Each row below holds a small network's activations on one input, seen along a few directions.
Each table varies a few parts of the input and shows all the possible inputs, shuffled.
Descriptions start from the smaller parts, as in this example, which fits no table here: line(6) and (point or ring(9) or (values(2) and ring(5))).
Shared parts are said once, and a part with two or three values counts as separate values.
(in the rows, 128 means zero)

Other details of the inputs shift rows strongly along two fixed directions, in all tables alike. That doesn't count.

Rows:
row 1: [155 119 128 151 106 182 139 114 109 112 130 122 168]
row 2: [102 162 116 164  67  93 132 134 114 173  99 126  60]
row 3: [128 126 119 115 150 136 152 120 127 114 128 101 151]
row 4: [142 167 115 139 103 116 146 104 122 135 102 105 196]
row 5: [116 109 140  96 154 107 103 144 151 125 183 184  86]
row 6: [168  71 129 123 200 212 124 120 114  79 139 116 187]
row 7: [150 114 140 118 171 144  77 136 155 119 140 185 148]
row 8: [111 133 102 154  98 114 140 115  91 149 110  97 106]
row 9: [122 158 119 153 106 119 152 133 120 149  86 101 103]
row 10: [135 116 146 101 168 140 105 153 178 109 144 179 129]
row 11: [138 101 135 109 164 130  92 126 134 117 180 175 129]
row 12: [131 146 133 145 102 122 126 128 124 141 137 147 113]
row 13: [148 107 146 136 156 161  87 140 137 121 149 181 110]
row 14: [147 142 101 143 134 143 154  85  85 124  97  62 207]
row 15: [147 119 187 125  80 139 119 106 111 112  69  24 216]
row 16: [156  97 151 122 168 197 126 141 149  88 147 153 144]
row 17: [131 149 132 115 122 116 134 130 152 126 128 145 154]
row 18: [136  91 133 125 171 147  88 132 122 119 163 167 109]
row 19: [115 130 118 105 151 108 138 131 145 124 126 119 143]
row 20: [ 99 178 126 142  67  78 158 138 130 163 119 128  69]
row 21: [130  96 127  99 192 126  90 145 153 117 143 163 127]
row 22: [108 126 122 123 133 117 148 137 127 128 136 118  94]
row 23: [ 92 167 101 130 108  42 120 123 122 175 105 121  98]
row 24: [141 147 132 134 117 125 122 119 130 134 136 145 144]
row 25: [143 141 122 127 147 136 130 130 142 124  93 118 166]
row 26: [121 173 125 132  89 101 160 122 131 144 114 115 128]
row 27: [ 92 141 124 122 103  76 137 140 127 152 153 144  59]
row 28: [121 102 113 137 135 146 136 133 112 125 120 112 102]
row 29: [131  76 137 112 148 168 117 139 131  98 182 166 111]
row 30: [103  69 206  81 128  78  33 158 154 125 155 143  73]
row 31: [138 147 105 119 124 129 176  93 109 113 108  67 226]
row 32: [140  88 148 124 147 187 120 153 155  98 152 169 100]
row 33: [ 96 141 114 121 134  70 119 144 134 160 122 134  60]
row 34: [143 147 101 131 123 125 158  85  99 121 108  72 231]
row 35: [ 99 157 115 157  76  97 147 146 125 166  88 115  49]
row 36: [135 144 121 150  78 160 178 116 109 121 109  92 153]
row 37: [159 138 127 142 141 160 124 109 118 121 111 119 180]
row 38: [135 162 121 135 114 138 173 117 129 124  93  84 163]
row 39: [154  86 135 122 167 173 107 118 115  97 176 153 161]
row 40: [ 96 129 116 138  89  87 121 135 114 156 152 147  58]
row 41: [137 141 128 132 140 133 127 135 139 133 106 128 124]
row 42: [ 86 124 118 128 104  96 143 150 132 145 137 132  41]
Description of these inputs: values(2) and (point or (line(4) and ring(5))).
Changing only the values(2) part turns row 7 into row 23. The same change can be made to row 13. Which row results?
> row 18

Rows:
row 43: [157  91 115 135 183 188 124 125 116 101 147 138 154]
row 44: [155 157 133 133 126 149 155 105 119 118  82  68 210]
row 45: [153 153 108 155 110 175 179 106 107 110  77  71 198]
row 46: [155 105 151 130 154 172  91 133 138 111 167 187 121]
row 47: [139  96 144  96 158 134  97 134 143 109 168 165 139]
row 48: [ 91 166 106 136  93  73 142 149 137 172 111 141  35]
row 49: [122  92 131 111 174 143 110 157 157 113 187 195  68]
row 50: [128  86 144 101 177 129  70 134 144 116 175 185 114]
row 51: [ 87 166 109 124 114  51 142 135 126 163 103 104  80]
row 52: [ 90 170 121 141  75  71 145 149 149 163 120 149  46]
row 53: [122 157 128 127 112 101 131 129 140 140  92 106 140]
row 54: [151 144 132 144 109 164 160 110 110 115 125 111 173]
row 55: [171 157 116 158 119 200 191  93  95 101  73  52 232]
row 56: [124  93 158  95 155 117  73 156 163 120 181 203 103]
row 57: [132  96 128 117 176 164 111 147 148 113 156 180  94]
row 58: [139  60 175 110 143 187 106 144 140  85 152 125 122]
row 59: [132 139 104 145 108 134 145 110 103 138 121 111 132]
row 60: [154  89 132 117 157 181 121 130 131  97 171 167 143]
row 61: [133  47 182 117 160 164  57 163 141 106 159 170  70]
row 62: [154  95 112 135 168 187 129 111 105  99 157 129 166]
row 63: [151  91 125 123 161 189 137 118 119  93 163 146 164]
row 64: [125  89 149  91 181 132  94 146 164 107 173 182 111]
row 65: [ 92 170 121 127  94  58 132 141 141 168  92 114  91]
row 66: [126  97 144 114 154 149 101 163 168 115 174 207  78]
row 67: [155 143 111 161 115 168 159 106 102 118  87  87 188]
row 68: [117 138 120 119 118 102 147 112 112 131 125 101 154]
row 69: [134 159 130 143 102 139 164 122 129 128 115 114 133]
row 70: [164 113 157 112 150 166 115 117 133  98 147 132 198]
row 71: [155 144 138 136 132 138 128 110 120 127  98  95 189]
row 72: [140  96 139 105 162 135  81 126 138 115 160 163 138]
row 73: [ 94 167 117 150  73  68 122 138 129 173 122 153  48]
row 74: [ 93 167 129 134  91  41 105 145 145 178 102 139  66]
row 75: [156  96 134 127 147 191 130 126 126  94 157 152 172]
row 76: [126 133 119 119 146 125 142 116 124 123 104  98 160]
row 77: [ 84 163  99 139 107  69 148 149 130 171 119 134  32]
row 78: [ 96 162 107 134  87  81 158 140 136 161 122 132  58]
row 79: [147  87 142 105 182 143  77 137 148 112 150 170 136]
row 80: [100 161 120 133  86  64 120 123 123 166 109 114 111]
row 81: [150 129 105 148 132 163 151 112 105 123 105 100 162]
row 82: [150 105 152 105 158 156 107 133 159  97 145 150 169]
row 83: [134  91 150  88 173 133  89 148 168 108 171 183 113]
row 84: [160 103 136 156  95 199 161  80  62  93  83   5 233]
row 85: [120  57 184 104 156 156  64 174 159 107 160 176  46]
row 86: [142 108 170  97 165 137  85 150 174 112 168 186 118]
row 87: [ 95 168 115 121 100  56 135 135 136 167  95 110  84]
row 88: [100 161 109 153  89  82 134 144 126 171 105 137  64]
row 89: [119 144 112 133 126  99 139 111 110 144  96  89 149]
row 90: [116 147 104 140 111 130 178 117 118 133 116  99 127]
row 91: [ 94 163  96 145  87  79 170 127 104 159 129 107  81]
row 92: [147 135 129 133 120 136 123 102 117 120 110  98 196]
row 93: [ 92 163 105 133 100  52 135 116 106 164 115  96 100]
row 94: [155 150 110 155  92 172 188  92  92 108  96  67 218]
row 95: [100 167 105 155  72  86 144 125 111 169 110 119  87]
row 96: [154 145 103 153 119 188 184 105 102 108  79  64 213]
row 97: [ 85 126 153 131  56  74 126 146 115 156 126 103  42]
row 98: [105 178 134 135  82  56 117 124 127 174 112 120  95]
row 99: [158 105 150 133 164 173  94 143 143 113 151 185 117]
row 100: [144  93 130 114 188 147 101 126 127 106 144 138 158]
row 101: [120 144  99 150 108 126 155 106  98 143 118 102 129]
row 102: [100 171 127 129  73  57 137 127 130 161 110 112 112]
row 103: [ 87 158 103 147 100  67 135 142 123 179 116 141  36]
row 104: [141 140 118 139 122 130 140 108 112 130  86  79 197]
row 105: [147  92 133 105 176 157 120 119 121  89 163 131 183]
row 106: [117  92 145  91 183 115  90 155 163 112 182 187  89]
row 107: [146 149 116 132 112 151 180  96 111 110  84  46 238]
What is each input in this table made of?
> ring(5) and (point or (values(2) and line(6)))
Changing only the ring(5) part turns row 105 into row 51. The same change can be made to row 63. Which row results?
> row 57
Changing only the ring(5) part turns row 55 into row 99. The same change can be made to row 77. Which row results?
> row 43
Change only the ring(5) part in row 64. List by row number the other rows that result.
> row 50, row 68, row 76, row 89
Which other rows agree with row 78 in the ring(5) part? List them by row number.
> row 49, row 52, row 58, row 64, row 66, row 69, row 82, row 83, row 86, row 90, row 106, row 107

Rows:
row 108: [163 111 139 151 125 210 144 126 123  97  99 105 174]
row 109: [122  76 136 127 146 146  91 138 119 121 153 152  83]
row 110: [169  97 142 147 145 212 123 115 109  97 127 119 171]
row 111: [127 184 106 176  38 124 188 103  87 153  77  63 152]
row 112: [112 153 118 146  81 121 190 115  96 135  84  42 134]
row 113: [153  91 140 138 150 196 135 123 110  93 118  95 159]
row 114: [135 106 199  83 148  90  38 145 175 126 142 163 136]
row 115: [144 107 102 122 176 160 141 111 114 104 114  91 192]
row 116: [169  91 145 137 144 206 119 118 113  93 156 141 168]
row 117: [114 141 128 120 152  95 100 157 163 149 138 186  59]
row 118: [122 119 144  99 167 117  90 172 192 127 169 234  66]
row 119: [ 93 182 120 153  37  80 170 134 124 166 105 109  74]
row 120: [105 195 101 149  89  73 154 137 141 171  81 124  92]
row 121: [116 130 135 101 156  98  98 152 170 135 184 216  70]
row 122: [166 136 111 134 153 167 142 100 114 109 135 127 205]
row 123: [121 174 112 169  63 126 188 111  92 149  56  35 132]
row 124: [148 120 117 113 167 157 145 109 125  99 153 127 193]
row 125: [103 208  92 154  64  54 159 122 124 182 100 133  98]
row 126: [143 129 114 116 164 150 159 115 125 106 121 101 187]
row 127: [ 89 105 132 115 110  90 116 145 130 139 165 147  49]
row 128: [118 101 139 103 191 113  73 166 170 130 170 213  57]
row 129: [124 124 143 129 107 137 133 135 132 124 151 141  98]
row 130: [134  87 127 121 139 172 154 118 106  95 122  74 163]
row 131: [ 99 200 100 138  74  62 167 126 139 167 110 132 105]
row 132: [ 94 119 113  98 150  74 110 142 147 141 174 174  77]
row 133: [165 110 138 155 123 208 130 121 116 104 114 126 170]
row 134: [136  80 151 124 150 156  87 143 129 112 183 183  89]
row 135: [162  97 147 127 146 208 148 123 124  84 127 103 176]
row 136: [130 113 138 114 178 119  66 157 167 138 174 233  62]
row 137: [154  99 102 126 182 171 127 102 106 104 129 110 202]
row 138: [122 188  98 137 103 102 192 109 118 145  81  69 162]
row 139: [ 94 142 131 133  84  88 145 135 120 148 140 119  66]
row 140: [ 88 110 175  76 126  26  41 148 156 152 136 142  88]
row 141: [178  90 195  95 161 167  61 124 166  86 125 137 240]
row 142: [154  76 125 132 146 190 130 105  91  91 148 102 183]
row 143: [122 181  86 149 100  93 176  94  90 153 100  76 169]
row 144: [ 98 100 124  89 176  89  97 159 163 133 170 186  64]
row 145: [ 95 150  91 126 117  59 131 123 115 164 137 133  94]
row 146: [177 107 128 130 183 201 104 124 145  95 142 181 189]
row 147: [157 111 143 135 124 201 154 129 131  93 114 110 173]
row 148: [ 79 146 109 148  73  70 153 134 103 167  86  70  54]
row 149: [119 144 110 133 144 102 120 126 125 148 129 145 109]
row 150: [ 97 146 175  96 102  26  71 136 148 160 110 111 111]
row 151: [120 154 111 167  77 126 169 104  79 147  81  53 134]
Changing only one part turns row 143 into row 122. The same change can be made to row 113. Which row results?
> row 123
Changing only one part turns row 112 into row 135. The same change can be made to row 126. Which row results?
> row 138
What is each input in this table made of?
> line(4) and (point or (values(2) and ring(5)))
A walk changes only the line(4) part. It starts at row 131 and steps to row 121. List the rest of the walk in order.
> row 124, row 132
Change only the line(4) part in row 139. List by row number the other rows that result.
> row 119, row 127, row 129

Rows:
row 152: [104 114 140 118 122 107 107 152 145 137 144 152  63]
row 153: [159 114 157 107 147 146 107 107 130 100 111  91 229]
row 154: [143 119 121 139 124 163 154 106 103 107 117  83 189]
row 155: [151 129 129 147 118 171 147 110 107 110 108  95 185]
row 156: [116 162 108 139  93  96 150 122 119 154 108 112 119]
row 157: [113 158 113 139  95 103 160 113 110 144 109  89 128]
row 158: [141  91 148 120 153 155  97 144 139 110 161 172 116]
row 159: [155 105 141 121 155 171 118 126 130 103 149 144 154]
row 160: [107 140 121 127 121  92 129 128 122 148 131 124  91]
row 161: [117 127 137 128 110 119 125 142 131 137 122 127  93]
row 162: [124 167 115 143 108 111 150 127 133 145 104 118 128]
row 163: [117 136 142 128 120 109 105 147 147 144 144 171  70]
row 164: [108 165 105 134 108  90 159 124 125 148 108 108 121]
row 165: [145  98 122 116 170 160 114 120 127 107 149 143 161]
row 166: [136  97 132 110 163 149 100 136 146 112 165 177 125]
row 167: [147  84 160 118 159 179  92 146 150 100 151 172 119]
row 168: [116 154 118 130 118  93 138 138 138 148 121 142 100]
row 169: [123 146 123 136 112 114 124 133 137 144 125 147 107]
row 170: [110 145 111 142 100  99 152 116 101 146 107  83 126]
row 171: [145 134 105 130 151 151 159 105 108 110 108  87 196]
row 172: [111 102 139 116 140 111 102 148 140 133 145 150  69]
What is each input in this table made of?
> point or (line(4) and line(5))
Change only the line(4) part in row 157. List by row number the other rows that result.
> row 159, row 160, row 163
